Each row below holds a small network's activations on one input, seen along a few directions.
In each table, some parts of the input vary, and every possible input appears once, in random order.
Descriptions start from the smaller parts, as in this example, which fits no table here: one of 8 places around a ring, together with either a single point or one of 11 places around a ring or (one of 3 separate values, together with one of 6 places along a line).
Shared parts are said once, and a part with two or three values counts as separate values.

Rows:
r1: [ -6  -4 -24 -10  -5 -13  12  -8   5   8  30   8]
r2: [-32 -25 -26  -2  -2   2 -12 -15 -14   6  20  23]
r3: [ -2  13 -10   2 -20  25   9  38  15  -1  10 -23]
r4: [ 10  38   2  14 -13  18  -1  31  32 -26  -7 -47]
r5: [-25  -6 -26 -18  -9   2  15   4   4   7  32  15]
r6: [ 18  47   0  15 -10   8   6  31  28 -27 -21 -34]
r7: [  5  13  86 -25  17  -3 -39   1 -27   8 -29 -10]
r8: [ 18  53   2  21  -4   9  12  20  38 -15 -33 -29]
r9: [ -3 -23 -15   7  -4 -16  -2 -28 -13  -1   6  35]
r10: [ 21  30  -7  14  -8   3  20  17  22  10 -20  -9]
r11: [ -4  29   3  14 -16  30   1  48  30 -26   2 -41]
r12: [ 22  26 -11   8 -13   2  12  27  12   0  -9 -15]
r13: [-25 -47 -26   7  22   9 -16 -39 -43  -7  12  10]
r14: [ 13   5 -17  -1   3 -15  29  12  22  11  -6  15]
r15: [-26   0  83 -29   9   8 -36  12 -26  13 -17 -27]
r16: [  3 -42 -14  10  13   0  -7 -55 -39 -14  -3  25]
r17: [-12  -5 -25 -20  -9  11  13  28  17   4  21   1]
r18: [ -1 -24  -8  19   3 -16   4 -33  -2   8  -1  42]
r19: [ 13   5 -22 -10  -3 -15  19  18  14   3   4   8]
r20: [  7  16  89 -17  25  -2 -38   0 -18  16 -34   2]
r21: [  6  -1 -12   6   6 -21  29 -10  11  11  12  34]
r22: [ -7 -47 -21  12  20   1 -18 -50 -38  -8   7   8]
r23: [ 14  18 -11   5 -21  12   7  24  15  -1   4 -30]
r24: [  4   0 -20  -7  -2 -21  23  -3   0   2  19  26]
r25: [  6  -1 -25 -14  -7  -4  10  15  18   6  15  -7]
r26: [  4 -44  -8  21  18   0  -1 -61 -29  -7 -11  33]
r27: [-12 -27 -21   5  -2 -11 -12 -27 -10   6  18  18]
r28: [ -8   3  83 -28  12  -2 -40   5 -23  13 -20 -28]
Describe the family of inputs behind these rows. -> one of 4 places along a line, together with either a single point or one of 6 places along a line
Changing only the place on the line of 4 turns r27 into r2. The same change can be made to r22. Which row results? -> r13
Which other rows agree with r26 in the place on the line of 4? List them by row number. -> r8, r10, r14, r18, r20, r21
Start at r17 and move only the place on the line of 4, one step at a time. The first step leads to r25. Which rows follow, in order? -> r19, r14

Rows:
r29: [-11 -50 -60  25  13 -12  14 -61 -23 -18  19  66]
r30: [-25 -14 -49 -18  -6 -13  15   9  14  11  46  13]
r31: [-22  -7  50 -19   4  25 -29  28 -13   5  -2 -27]
r32: [  9  41  49 -14   7   8 -16  30   1 -15 -18 -49]
r33: [ 24  36 -29   6 -28   9  15  41  40 -17   3 -41]
r34: [ 18  64  71   2   6   4  -6  35  33  -6 -53 -31]
r35: [-22   8 -36  -4 -19  23  11  31  17   3  20 -19]
r36: [-16 -55  10  16  18 -17 -32 -83 -48   9   2  41]
r37: [ 15 -34 -52  15  10 -11  37 -38  -7   0   8  36]
r38: [ 39  66  -3  29 -27   4  29  52  54  -4 -23 -23]
r39: [ 12 -33  15  -3  27 -16 -20 -45 -43  16 -23  25]
r40: [-21 -21  33 -36  -5  -3 -20   1 -27  15  22  11]
Describe the family of inputs behind these rows. -> one of 2 separate values, together with one of 6 places along a line
Changing only the place on the line of 6 turns r35 into r33. The same change can be made to r31. Which row results? -> r32
Change only the choice among 2 separate values in r34. List by row number the other rows that result. -> r38

Rows:
r41: [ -3 -19 -29   2  -1   4   7  -8  -5  -5  13   5]
r42: [  7  -2 -51  21  -6  -4  25 -11  14 -11  10  17]
r43: [ -8  -7  29  -6   6   2 -12  -4 -13   8  -7   9]
r44: [  7   3  49 -10  16  -6 -18  -9 -17   4 -22  -5]
r45: [ -1 -15 -27  -4  -2  -1  11  -4  -5   7  13   8]
r46: [  6   1  43  -1  11  -1 -27 -13 -20   0 -23 -10]
r47: [ 19  75  18  -2 -26  20  14  82  56 -10 -15 -61]
r48: [-14 -14  -5  -4  -2  -2  -8 -12  -9   0  16   4]
r49: [ 10  -2 -47  16  -9 -10  28  -7  19   0  11  21]
r50: [-12  -9  23  -1  10   6 -16 -10 -13   2  -9   1]
r51: [-11 -11  -3 -13   2  -8  -5  -6  -7   5  14  10]
Describe the family of inputs behind these rows. -> either a single point or (one of 2 separate values, together with one of 5 places along a line)
Change only the choice among 2 separate values in r44. List by row number the other rows that result. -> r46

Rows:
r52: [  8  20   6   4 -10   6   4  22  15  -6   8 -23]
r53: [ -3 -66 -70  14  10 -32  14 -75 -19   6  24  73]
r54: [ 22  35  25  -6 -10  10  -8  36   9  -6 -25 -39]
r55: [ 29  38  15   1 -16  11   7  43  18   0 -17 -29]
r56: [ 16  31  59 -19  -5   3 -20  36   6   5 -28 -31]
r57: [ -4 -52 -36  21  15 -10  -1 -58 -29  -3  16  49]
r58: [  5  27 -19  -5 -19  -1  20  28  30  -8  21 -21]
r59: [-17 -40 -14  -3  17  -5  -2 -32 -34  -6   8  26]
r60: [ 18  51  67 -13  -2  10 -10  49  29  -4 -36 -49]
r61: [ 19  79  40   8 -11  20  -2  67  48 -16 -38 -58]
r62: [ 14  75  74  -5  -7  13 -14  67  44  -2 -41 -47]
r63: [-14  -6 -39   5 -22   1  12   2  11  -1  23   8]
r64: [ 22  55  32   0  -7  17   1  48  32 -17 -33 -59]
r65: [ 17  91   6   9 -25  12  29  78  69 -10 -19 -46]
r66: [-21 -39  21 -15  20 -11 -11 -33 -41  10   6  34]
r67: [-13 -15 -13  12 -11   7  -3  -6  -5   2  11   2]
r68: [ -6 -67 -34  15  27 -28  -4 -93 -50   6   5  56]
r69: [-12 -26 -43  -4  -5   4  18 -10   4   7  22  24]
r70: [-13 -37 -51  -1   2 -13  22 -17  -6  -1  28  38]
r71: [ 25  45 -12  -5 -24   5  23  48  33  -2  -5 -28]
r72: [ -3  16  52 -18   0  -3 -23  17   2   0  -1 -24]
r73: [ -1   0 -11  -2  -1   3   3  15   2  11  11  -8]
r74: [-16 -31  -9  -6  11  10  -9 -26 -22   0   5   9]
r75: [-14 -46  10  -2  24 -12 -18 -66 -52   6   7  51]
r76: [-12  -2  34 -24   9  -6 -22  10 -12  16   2  -8]
r77: [ 21  65  -1   1 -22  10  31  60  54 -11 -13 -46]
r78: [-22 -14  33  -9  -3   1 -28 -12 -19   9   0   5]
r79: [-10 -34 -18   3   4  11   3 -19 -11   7  11  18]
r80: [ -5   7 -38 -11  -8  -2  16  22  17   9  26  -3]
r81: [-20 -14  -4   3  -4   7 -18 -13 -14  -5   5  -6]
r82: [ 25  81  30  19 -18  20  13  73  55  -8 -32 -49]
r83: [-10 -43 -23   7  11  -6   9 -25 -22   1  14  35]
r84: [-10 -64   2   3  31 -31  -9 -94 -61  23   2  66]
r85: [  0 -72 -45  24  21 -28   5 -84 -37   9  10  65]
r86: [  2  19  15  -4  -3   6 -12  16   6 -12   2 -32]
r87: [-19 -31  25 -18  14   4 -19 -26 -28  13   3  18]
r88: [ -6 -45 -60  11   5 -19  11 -49 -14  -7  28  55]
r89: [-11 -48 -27  11  21  -8 -13 -65 -42 -10  10  41]
r90: [ 28  56  23   9 -14  18  16  53  40  -9 -26 -50]
r91: [ -8  -2  -2 -10   7   3 -12   9  -7   6   4 -18]
Describe the family of inputs behind these rows. -> one of 4 places along a line, together with one of 10 places along a line
Changing only the place on the line of 10 turns r88 into r77. The same change can be made to r57. Which row results? -> r90
Change only the place on the line of 4 in r52. List by row number the other rows that result. -> r58, r72, r86
